cols: H L B C
J: [118 157 157 142]
G: [139 142 175 162]
X: [132 111  75 180]
W: [142  96 106 120]
U: [112 119  75  88]
S: [ 89 166 107  99]
D: [133 102  95 109]
E: [119 112  75 180]
col: [132 142 112  89 133 119]  H
rest: [102  95]  [109]
[112 119  75]  U
rest: [119  75]  [88]

cols: R V Y M Q N Z A
F: [174 143 139 164 180 121 125 155]
P: [ 76 120 132 101  94 136 117 161]
T: [127 144 139 129  94 137 132 131]
rest: [ 94 136]  [117 161]
rest: [143 139]  [164 180 121 125 155]
col: [132 139]  Y

cols: fufo Feme tulu nizok Loni
sarur: [158 143 138 137 111]
Ruti: [107 110 107 115 134]
luz: [115 138 136 124 143]
vab: [143 158 169 122 140]
kasum: [172 163 178 119 119]
Bib: [127 135  89 130 115]
benu: [143 158 172 124 120]
luted: [127  89  89 130 115]
Bak: [141 123 139 127 120]
Defu: [137  97 137 137  84]
col: [ 89 172]  tulu
rest: [138 137]  [111]
[143 158 172 124 120]  benu
col: [158  89]  Feme

cols: rutel fibar veno sese
ledez: [140 150 163 155]
Befeg: [173 172 180 180]
lonel: [140 103 163 155]
voki: [129 134 136 143]
vokap: [101  96 107  91]
tufi: [127 130 122 132]
Gita: [127 130 122 122]
vuso: [101  96 108 131]
col: [140 129 101 127 127]  rutel
rest: [101  96 107]  [91]
col: [103 134]  fibar
col: [127 127 101]  rutel
rest: [134 136]  [143]

cols: bived bip lik lotot
nug: [107  62 106 115]
suk: [122 126 113  75]
mugu: [121 129 105 115]
Ger: [133 127 135 122]
zan: [148 173 134 131]
depur: [107  62 106  83]
[107  62 106 115]  nug
rest: [148 173 134]  [131]
col: [115 122 131  83]  lotot

cols: Zaze gere Sepa zubuv tuzus Furu bub gali
Zefa: [130  78  92 131 128 150  90  81]
puser: [114  74 136 115 127 170 131  92]
Gav: [110 126 160 107 127 165 154 101]
Komad: [116 164 129 119 127  99 125  91]
paz: [ 89 131 128 150 127 114 138 171]
rati: [110 128 142 113 126 136 137  81]
tam: [105 146 161 109 126 127 155  98]
Kagon: [109 168 159 112 126 105 153 112]
[ 92 131 128 150]  Zefa
[109 126]  tam

cols: kebev kem mit daro nanar Tifa
vot: [138 145 108 114 134 134]
robu: [127 135 136 108 139 148]
zanet: [124 150 132 115 125 142]
vade: [189 101 114 112 138 141]
nipo: [161 176 120 106 152  80]
Redi: [133 125 117  92 131 140]
Minir: [113 129 144 114 111 145]
kan: [136 153 111 113 138 141]
Zegi: [130  66  67 142 109 148]
col: [129 153]  kem
rest: [138 145 108 114 134]  [134]
[111 113 138]  kan

cols: Togu Malu lefis levid lura Beni dama
Kipos: [131 132 126 129 124 124 128]
lur: [130 133 122 125 128 121 130]
bep: [103 154  85  87 102  83 107]
mido: [103 154  85  87 119  96 148]
dorip: [127 116 130 128 121 129 116]
bim: [103 154  85 128 119  96 148]
guda: [131 130 129 131 125 127 128]
tem: [ 78  89 138 136 124 157  96]
vuma: [130 110 131 130 122 127 113]
col: [132 133 154 154 116 154 130]  Malu
col: [157 127]  Beni

cols: suli vopuz nik sevar
mekek: [118 132 166 147]
feger: [143 167 132 119]
zivi: [140 148 126 146]
Veg: [183 190 112 130]
fifit: [118 113 149 136]
fup: [107 105 150 143]
Tude: [118 113 166 147]
kofol: [166 149 138 123]
vapak: [150 154 107 106]
dul: [154 149 125 156]
col: [166 132 126 112 149 150]  nik
[150 154 107]  vapak
col: [105 113 149 154]  vopuz
[118 113 166 147]  Tude
[118 132 166 147]  mekek
col: [166 132 126 112]  nik

cols: lovug pata tik ganez fer mudo
ruko: [129 119 136 129 127 129]
danov: [127 120 136 129 128 129]
kos: [128 130 179 128 128 129]
[129 119 136 129 127 129]  ruko
rest: [129 119 136 129]  [127 129]
rest: [130 179]  [128 128 129]
rest: [120 136 129]  [128 129]

cols: parul gopig sizo pifik Nok tas dusuf
lup: [110 174  91 121  86 161 151]
Gifib: [110 174  91 121  86 161 134]
dinu: [139 108  92 121  86 161 106]
[110 174  91 121  86 161 134]  Gifib
[110 174  91 121  86 161 151]  lup
[139 108  92 121  86 161 106]  dinu
rest: [139 108  92]  [121  86 161 106]

cols: faf Fovam fut Dak keko nud sise zisen botep morer
natap: [119 112  80 117  87 142 131 138 156 147]
gul: [130 130 125 127 102 133 123 131 148 148]
Tul: [123 121 132 127 130 140 124 128 131  89]
vedeb: [123 131 149 148 130 125 124 128 131 130]
lurob: [178 155 140 100 128 142 137 119 154  78]
dete: [123 121 132 127 130 125 124 128 131  89]
popab: [123 121 132 127 130 125 124 120 125 129]
pur: [137 130 137 123 161 114 106 127 112 121]
rest: [133 123 131 148]  [148]
[127 102 133]  gul
[123 121 132 127 130 125 124 120 125 129]  popab
col: [112 130 121 131 155]  Fovam
[123 131 148 148]  gul
[149 148 130 125]  vedeb
col: [147 148  89]  morer

cols: Zuz fasaz kigub Figu kigip Kuvuz zefi
bameg: [131 130 123 147 126 135 121]
kirev: [131 130 123 158 130 126 131]
beg: [131 124  74 135 126 135 123]
tafes: [150 124 133 172 124 133 123]
zosi: [142 129 162 119 126 132 125]
Gubal: [166 124  97 117 125 133 126]
vinis: [140 124  97 117 125 134 120]
kogub: [150 124 133 172 123 133 123]
suta: [134 130 131 118 129 128 127]
col: [126 124 126 125 125 123]  kigip
[123 158 130 126]  kirev
[131 130 123 158 130 126 131]  kirev
col: [162  97]  kigub
rest: [124  97 117 125 134]  [120]
col: [130 126 124 126]  kigip
rest: [166 124]  [ 97 117 125 133 126]

cols: datod pimab Pakav viko
Gaba: [111 107 144 121]
kofef: [125 123 140 122]
Nam: [119 178 190 185]
Lev: [135  79  96  85]
sizu: [123 107 144 121]
lede: [143 137 136 132]
rir: [111 121 132 140]
Mulag: [101 147  65  68]
ganod: [ 75 158  70  93]
gebap: [119 137 135 132]
Zer: [124 124  97  99]
rest: [119 137 135]  [132]
col: [ 96 144]  Pakav
[132 140]  rir
[143 137]  lede
col: [136 132]  Pakav

cols: Godol les dalas pipep kir vok Dofe Lorim fibu ner
zil: [158 122 125  83 163 134 165 161 122 144]
Dide: [ 98 122  93 177  80 131 102 130 128 124]
fere: [ 90 127  61 123  94 131 146 130 134 139]
zet: [119  93 190 116 156 117 115  92 134 110]
buno: [ 98 122  93 177 101 131 102 130 128 124]
dapuf: [ 98 129  93 176  80 133 165 136 134 144]
[ 98 122  93 177  80 131 102 130 128 124]  Dide
rest: [ 93 177  80]  [131 102 130 128 124]
col: [158  98]  Godol
[ 61 123  94 131 146]  fere

cols: vuta Zasig zapus Ked Sede
vanal: [150  69 142 128  84]
Sol: [116 186 144 150  84]
Rab: [116 186 143 150  78]
rest: [186 144]  [150  84]
[ 69 142 128  84]  vanal
rest: [150  69 142]  [128  84]
[150  84]  Sol
rest: [186 143]  [150  78]
[186 143 150  78]  Rab
rest: [116 186 143 150]  [78]

cols: mon nol dev Guzog dimiz vusav Falib Met Fav nedev
nume: [179 130 133 131 115  87 114 133 128 133]
gozik: [151 130 179 133 115 133 128 131  87 114]
desen: [154 129 132 134 101 141  87 112 111 137]
[154 129 132 134 101 141  87 112 111 137]  desen
[179 130 133 131]  nume
col: [133 141]  vusav
[133 115 133 128 131  87 114]  gozik

cols: kelus mana bodo lurar neku falu
biv: [127 134 149 117 122 110]
Rufed: [121 125 101 123 145  78]
rul: [125 126 130 130 124 119]
savu: [143 116 129 130 112 116]
maro: [120 110 115 131 125 116]
rone: [141 111 116 131 125 122]
rest: [121 125 101]  [123 145  78]
rest: [130 130]  [124 119]
rest: [111 116 131 125]  [122]
col: [116 110 111]  mana
[120 110 115]  maro
rest: [116 131]  [125 122]
[131 125 116]  maro

cols: Piza mog pov megi
Nen: [106  96 176 125]
leki: [108 125 129 128]
Pabon: [137 132 124 144]
col: [108 137]  Piza
col: [176 129]  pov
[137 132]  Pabon
col: [ 96 125]  mog

cols: bopo paga Guk fuz dedu dig
fama: [ 76 159 119 131 125 144]
zumop: [133 129  74 103 145 154]
zorar: [100 101 111 145 125 135]
tidos: [113 133 100  92 127 149]
biki: [116 112  86 135 154 113]
puros: [ 97 116 110 145 133 151]
Susis: [155  90 109 119 136 159]
Nulel: [125 119  76 134 154 109]
col: [131 103 145  92 135]  fuz
rest: [129  74 103]  [145 154]
[125 119  76 134 154]  Nulel
rest: [135 154]  [113]
[125 144]  fama
col: [113 151]  dig
rest: [111 145]  [125 135]

cols: Rus kesed div fot Digu Vad
Dov: [112 134 112 127 120 131]
vus: [141 113 106 122 123 130]
sas: [141 113 100 102 123 130]
bikev: [144 129 107 122 150 146]
rop: [104 134 108 127 119 130]
Taze: [ 67 115 133 111 118 126]
col: [134 115]  kesed
[107 122]  bikev
col: [131 130 130]  Vad
rest: [106 122]  [123 130]
col: [123 123 150]  Digu

cols: der peno Tubu Gev
Kud: [ 74 147 124 129]
fodo: [103 140  91 125]
Zosuz: [118 154  90 125]
buluk: [ 74 147 119 129]
col: [91 90]  Tubu
rest: [147 119]  [129]
rest: [103 140  91]  [125]
col: [124  91]  Tubu

cols: naf Vid puve Luf
bidi: [ 76 169 172 148]
nozok: [135  75  89 114]
Lokep: [157 162 142 137]
bofin: [139  78  89 118]
peb: [149  74 112 140]
Gop: [149 111 112 140]
sisu: [135  75 142 175]
rest: [139  78  89]  [118]
rest: [ 76 169 172]  [148]

cols: fuf moma repe Tavas Redif Kose bik Vas
ditut: [116 124 134 124 117 135 118 122]
Zadof: [154 126 123 170 173 117 133 143]
Ramo: [ 72 117 133  87  94 138 115 164]
mab: [122 131 132 128 120 126 129 135]
zodav: [126 141 142 148 118 115 152 126]
Dutus: [142 141 148 142 152 118 115 149]
fazav: [133 173 154 126 170 117 123 156]
[141 148 142 152 118 115]  Dutus
[154 126 123 170 173 117 133]  Zadof

